These are the activations of a small network on made-up records, seen along a few directions, one row for each record.
Each row is followed by the record's values for the fields S, G, F, P, E, H, Z, W.
Not every record has every field; a missing one is left out.
The largest differences between rows may come from other fields.
In the rows, zero is written as 500.
Random noise pushes rows far along 6 fixed directions. That doesn't count. These rows show it; they differ only by the noise:
[449 552 441 539 384 487 444 577 642 404 522 388 491 435 490 674 518 616
 441 404 264 614 543 542 501 661 461 507]
[512 660 443 457 554 524 482 534 608 247 547 611 493 507 539 538 413 539
 551 437 458 486 552 573 522 558 444 526]
[476 587 489 560 554 506 511 569 448 380 475 554 580 508 521 384 480 541
 579 509 519 476 555 546 502 498 485 487]
[485 516 521 588 417 409 639 716 442 367 537 420 530 366 567 524 379 508
 629 291 430 486 624 665 507 803 529 419]
[538 602 523 475 308 410 511 556 547 424 315 451 558 466 472 513 462 523
 549 453 319 539 523 547 506 712 463 419]
[537 517 646 446 417 460 490 568 448 563 288 507 552 411 494 309 410 544
 612 529 341 518 513 413 440 667 593 350]
[379 442 373 477 487 556 314 455 636 639 529 540 456 561 392 528 672 526
 447 498 415 610 424 387 553 446 389 485]
[517 598 545 533 409 449 501 538 437 462 287 492 627 510 472 351 505 540
 568 568 421 506 520 504 486 553 488 432]

[390 449 493 581 604 522 534 684 564 413 787 452 444 323 619 626 375 572
 522 326 482 522 613 602 521 593 632 560]
S=s1, G=g2, P=p2, H=h1
[573 536 500 383 721 651 473 420 607 327 691 660 320 500 563 552 383 541
 476 473 498 450 506 409 425 433 511 554]
S=s2, G=g1, F=f1, P=p1, H=h1, W=w2
[542 580 569 544 329 496 526 418 472 471 292 382 537 461 472 499 542 595
 485 565 269 474 519 395 434 548 526 463]
S=s2, G=g1, F=f2, P=p1, H=h2, W=w2
[513 548 453 691 310 396 637 522 443 404 443 261 616 519 500 674 586 520
 400 494 487 500 551 678 520 512 461 591]
S=s1, G=g2, F=f1, P=p1, H=h2, W=w1
[475 465 565 670 585 495 559 637 304 484 520 365 622 474 556 408 503 594
 479 561 544 531 572 575 416 477 563 528]
S=s1, G=g2, P=p2, E=e3, H=h2, Z=z1, W=w1
[521 259 688 513 396 420 645 604 334 771 456 369 455 325 531 402 405 439
 597 398 465 469 514 434 431 732 694 339]
S=s1, G=g2, F=f1, P=p1, H=h2, W=w1
[648 684 609 437 362 413 547 467 463 384 210 460 626 525 511 449 418 523
 517 616 395 490 498 542 441 591 509 468]
S=s2, G=g2, P=p2, E=e2, H=h2, Z=z1, W=w1
[397 326 471 740 287 395 626 620 401 664 557 173 545 400 487 668 624 510
 419 376 439 557 555 600 518 628 547 507]
S=s1, G=g2, F=f2, P=p1, H=h1, W=w1
[510 488 490 480 368 458 469 374 531 641 350 460 534 567 423 517 611 450
 440 600 498 509 421 439 538 402 482 514]
S=s2, G=g2, F=f1, P=p1, H=h1, W=w1
[508 498 539 720 549 454 617 604 231 455 455 361 681 542 540 392 556 540
 481 590 624 498 567 629 433 430 503 539]
S=s2, G=g2, F=f2, P=p1, E=e1, H=h2, Z=z1, W=w1
[546 622 510 683 551 521 629 506 322 283 456 436 620 561 539 421 525 576
 487 596 569 409 584 585 430 378 478 568]
S=s1, G=g1, F=f2, P=p1, H=h1, W=w2
[545 692 557 347 603 571 378 369 512 448 264 799 568 587 469 170 458 494
 655 694 528 406 447 333 513 337 496 432]
S=s2, G=g1, P=p2, H=h2
[441 476 494 518 577 523 461 568 586 478 653 491 487 425 556 580 442 563
 459 471 501 558 533 548 514 473 589 575]
S=s1, G=g2, P=p3, H=h2
[531 548 479 555 319 390 542 524 463 489 366 344 609 554 455 567 560 483
 445 524 477 546 496 626 532 555 428 504]
S=s1, G=g2, P=p3, E=e3, H=h1, Z=z1, W=w1
[469 415 499 390 629 569 354 388 509 714 480 626 494 603 444 354 587 443
 475 672 636 513 388 343 524 261 500 507]
S=s1, G=g2, P=p2, E=e1, H=h1, Z=z1, W=w1
[539 652 396 542 477 524 533 363 484 335 416 566 542 646 450 493 608 474
 502 554 549 401 493 511 540 368 339 549]
S=s2, G=g1, F=f1, P=p1, H=h2, W=w2
[554 633 505 405 367 367 591 536 562 367 399 598 540 473 524 523 360 371
 655 383 541 413 526 650 603 683 485 457]
S=s2, G=g2, P=p2, H=h2
[339 439 386 592 430 512 472 441 501 666 539 523 504 495 444 474 668 439
 579 453 546 433 480 435 624 408 487 486]
S=s1, H=h2
[627 804 421 453 338 350 568 424 556 221 247 595 686 683 463 522 478 389
 525 588 634 434 483 746 624 448 332 577]
S=s1, G=g2, P=p3, H=h2
[524 406 536 440 469 439 517 517 434 643 436 514 512 534 469 430 502 381
 539 501 593 502 451 503 532 544 476 434]
S=s2, G=g2, P=p2, E=e1, H=h2, Z=z1, W=w1
[518 376 535 379 462 446 477 489 501 704 473 529 456 514 457 467 485 377
 523 481 581 525 419 476 539 547 511 436]
S=s2, G=g2, P=p3, E=e3, H=h1, Z=z2, W=w1
[568 500 600 410 563 511 454 508 501 512 446 513 499 501 522 460 420 527
 454 590 466 563 475 459 430 489 552 497]
S=s1, G=g2, P=p2, E=e1, H=h1, Z=z1, W=w1
[615 610 565 303 556 528 520 400 614 354 488 674 418 495 561 519 318 459
 549 508 519 407 485 469 488 512 562 520]
S=s2, G=g2, F=f2, P=p1, H=h2, W=w1
[521 408 546 580 448 501 540 522 413 578 463 374 487 482 468 490 557 545
 449 507 420 536 500 455 419 544 505 458]
S=s1, G=g1, F=f1, P=p1, H=h1, W=w2
[551 695 347 324 517 507 488 448 728 200 592 755 386 553 514 635 384 398
 602 320 533 433 504 608 615 617 331 507]
S=s2, G=g1, P=p3, H=h2
[493 515 539 621 316 440 488 570 506 513 372 274 590 425 478 578 551 643
 395 545 279 632 530 527 440 596 528 500]
S=s2, G=g1, P=p3, H=h2
[571 356 630 410 375 417 633 545 385 681 390 511 417 410 477 379 407 351
 657 371 484 410 486 435 481 758 563 305]
S=s1, G=g1, F=f2, P=p1, H=h1, W=w2
[466 437 558 492 592 578 429 481 397 643 460 532 498 494 474 307 546 551
 554 576 477 491 486 336 441 456 544 417]
S=s2, G=g1, F=f2, P=p1, E=e3, H=h2, Z=z2, W=w2
[634 538 548 331 417 508 538 433 620 409 462 544 343 464 499 610 381 467
 515 405 345 463 478 438 453 686 482 437]
S=s1, G=g1, F=f1, P=p1, H=h1, W=w2
[507 340 433 414 487 455 488 427 417 755 458 588 459 651 390 413 637 279
 544 486 697 483 374 458 569 472 351 408]
S=s1, G=g1, F=f1, P=p1, E=e1, H=h2, Z=z1, W=w1
[404 563 389 583 354 431 490 491 570 494 472 444 584 512 462 601 602 475
 495 473 509 497 507 590 628 459 449 558]
S=s2, G=g2, P=p2, H=h1
[561 610 438 423 660 557 451 503 530 302 560 647 467 592 511 467 453 521
 523 473 534 509 508 543 468 522 361 496]
S=s2, G=g1, P=p2, E=e2, H=h2, Z=z1, W=w2
[568 593 677 655 525 493 686 515 168 415 277 481 666 464 561 166 443 544
 665 638 555 314 598 465 400 439 629 432]
S=s2, G=g1, F=f2, P=p1, H=h2, W=w2
[369 471 521 764 416 472 468 619 445 565 486 226 667 390 519 543 605 707
 373 588 364 640 572 550 470 436 613 581]
S=s2, G=g2, P=p3, H=h2
[410 452 425 848 507 508 585 524 224 542 474 315 682 607 447 382 763 569
 420 633 630 482 544 547 471 261 424 572]
S=s1, G=g1, F=f2, P=p1, H=h1, W=w2
[379 597 478 786 509 505 511 657 363 370 477 357 696 436 537 400 572 685
 516 547 429 541 632 589 480 463 530 528]
S=s2, G=g1, P=p2, H=h1
[544 496 520 529 558 568 497 412 420 513 443 524 493 570 465 398 567 528
 476 601 516 472 470 396 427 382 469 489]
S=s2, G=g1, F=f1, P=p1, H=h2, W=w2
[523 468 583 462 548 540 470 419 514 586 479 511 488 482 517 466 480 530
 448 617 499 496 468 393 454 374 615 546]
S=s2, G=g2, F=f1, P=p1, H=h2, W=w1
[571 578 495 534 428 507 572 446 484 374 438 450 488 523 492 557 514 523
 465 502 423 449 519 502 461 516 449 515]
S=s1, G=g1, F=f2, P=p1, H=h1, W=w2
[534 605 345 467 259 416 480 301 625 490 325 465 550 698 370 678 691 389
 372 571 516 494 397 555 618 389 293 585]
S=s1, G=g2, F=f2, P=p1, H=h1, W=w1
[571 555 367 393 491 489 455 373 553 459 449 627 462 717 399 556 614 355
 470 515 615 491 400 526 568 438 245 508]
S=s2, G=g1, F=f1, P=p1, E=e1, H=h2, Z=z2, W=w2
[539 363 552 353 457 471 427 491 546 710 446 508 413 497 449 509 496 423
 479 483 448 582 405 402 476 611 490 408]
S=s2, G=g2, P=p2, E=e1, H=h1, Z=z2, W=w1
[426 496 235 480 575 544 437 397 606 471 669 683 415 689 412 586 667 351
 495 404 710 470 422 545 638 367 237 550]
S=s2, G=g1, P=p3, H=h2

Which values does each new row have?
[354 441 307 584 395 488 422 519 608 571 597 441 469 529 408 654 689 484
 454 379 457 583 476 530 604 529 349 510]
S=s2, G=g1, P=p2, H=h1
[457 605 482 452 635 530 456 472 548 426 541 700 546 511 544 383 433 466
 592 560 656 418 514 514 587 327 560 566]
S=s2, G=g2, P=p2, H=h1
[607 601 507 486 383 488 564 398 481 394 341 485 502 566 459 511 524 487
 488 539 428 433 482 476 459 520 416 481]
S=s1, G=g1, F=f2, P=p1, H=h1, W=w2
[540 351 593 589 569 475 604 679 289 556 569 386 482 423 542 408 437 525
 527 411 514 549 555 554 372 684 535 395]
S=s2, G=g1, P=p3, E=e2, H=h1, Z=z1, W=w2
[456 391 416 668 316 391 540 552 433 623 478 234 583 546 436 668 686 488
 359 477 500 611 476 627 522 539 395 543]
S=s2, G=g2, P=p3, E=e3, H=h2, Z=z2, W=w1
[579 533 602 179 383 446 447 458 700 573 369 685 375 403 493 483 292 378
 642 400 372 469 434 403 558 734 579 357]
S=s1, G=g2, P=p2, H=h1
[590 524 532 444 362 461 527 422 494 524 320 484 489 546 432 490 528 462
 503 520 409 491 454 452 480 567 443 432]
S=s1, G=g1, F=f1, P=p1, H=h2, W=w2
[404 609 386 622 443 462 475 500 517 434 463 473 643 562 470 515 614 514
 489 547 559 496 522 605 609 363 438 585]
S=s1, G=g2, P=p2, H=h1
[452 480 417 462 259 392 465 477 614 622 394 466 503 513 404 607 594 405
 515 411 434 539 438 524 615 628 403 445]
S=s2, G=g2, P=p2, H=h2
[616 738 613 403 482 492 495 484 527 279 274 615 578 481 537 350 339 564
 602 602 395 444 535 483 455 539 543 459]
S=s2, G=g1, P=p2, H=h1
[537 519 591 581 446 510 580 510 396 457 411 405 520 435 521 449 483 581
 526 517 378 452 555 442 407 570 561 455]
S=s2, G=g1, F=f2, P=p1, H=h2, W=w2
[414 430 457 595 450 544 457 460 549 591 571 358 478 463 487 635 615 587
 382 512 395 553 498 431 487 438 541 560]
S=s1, G=g2, F=f2, P=p1, H=h2, W=w1
[466 572 362 573 530 533 500 427 586 349 627 472 505 593 503 689 587 524
 372 516 575 496 507 594 545 334 420 667]
S=s1, G=g2, F=f2, P=p1, H=h1, W=w1
[477 473 491 554 250 393 535 488 507 617 359 336 561 487 438 597 594 469
 460 484 402 531 484 528 550 592 499 481]
S=s1, G=g2, F=f2, P=p1, H=h2, W=w1
[639 777 575 357 448 425 548 428 526 278 237 703 627 558 527 343 338 427
 643 621 578 364 503 571 552 473 513 501]
S=s1, G=g2, P=p2, H=h2
[499 627 442 556 528 456 572 533 479 319 515 568 596 548 541 488 460 458
 548 495 652 428 545 669 570 439 457 572]
S=s1, G=g2, P=p3, H=h2
[589 502 629 392 442 504 475 380 539 590 343 499 488 483 494 466 452 520
 455 636 420 493 440 366 438 448 609 497]
S=s2, G=g2, F=f1, P=p1, H=h2, W=w1
[559 600 572 449 565 545 509 444 531 377 476 558 496 480 562 486 397 555
 497 567 467 452 522 460 449 452 588 543]
S=s2, G=g2, F=f2, P=p1, H=h2, W=w1
[513 586 497 640 437 467 613 504 435 357 474 376 599 494 550 574 510 550
 451 540 514 448 568 609 489 449 531 592]
S=s1, G=g2, F=f2, P=p1, H=h2, W=w1
[535 498 510 498 479 515 533 458 465 492 455 507 472 533 470 470 526 487
 508 506 484 458 490 453 468 506 464 472]
S=s1, G=g1, F=f2, P=p1, H=h1, W=w2
[312 291 330 679 523 529 441 614 528 651 767 361 441 477 451 653 688 529
 403 355 521 627 503 546 551 492 416 531]
S=s2, G=g1, P=p3, H=h1
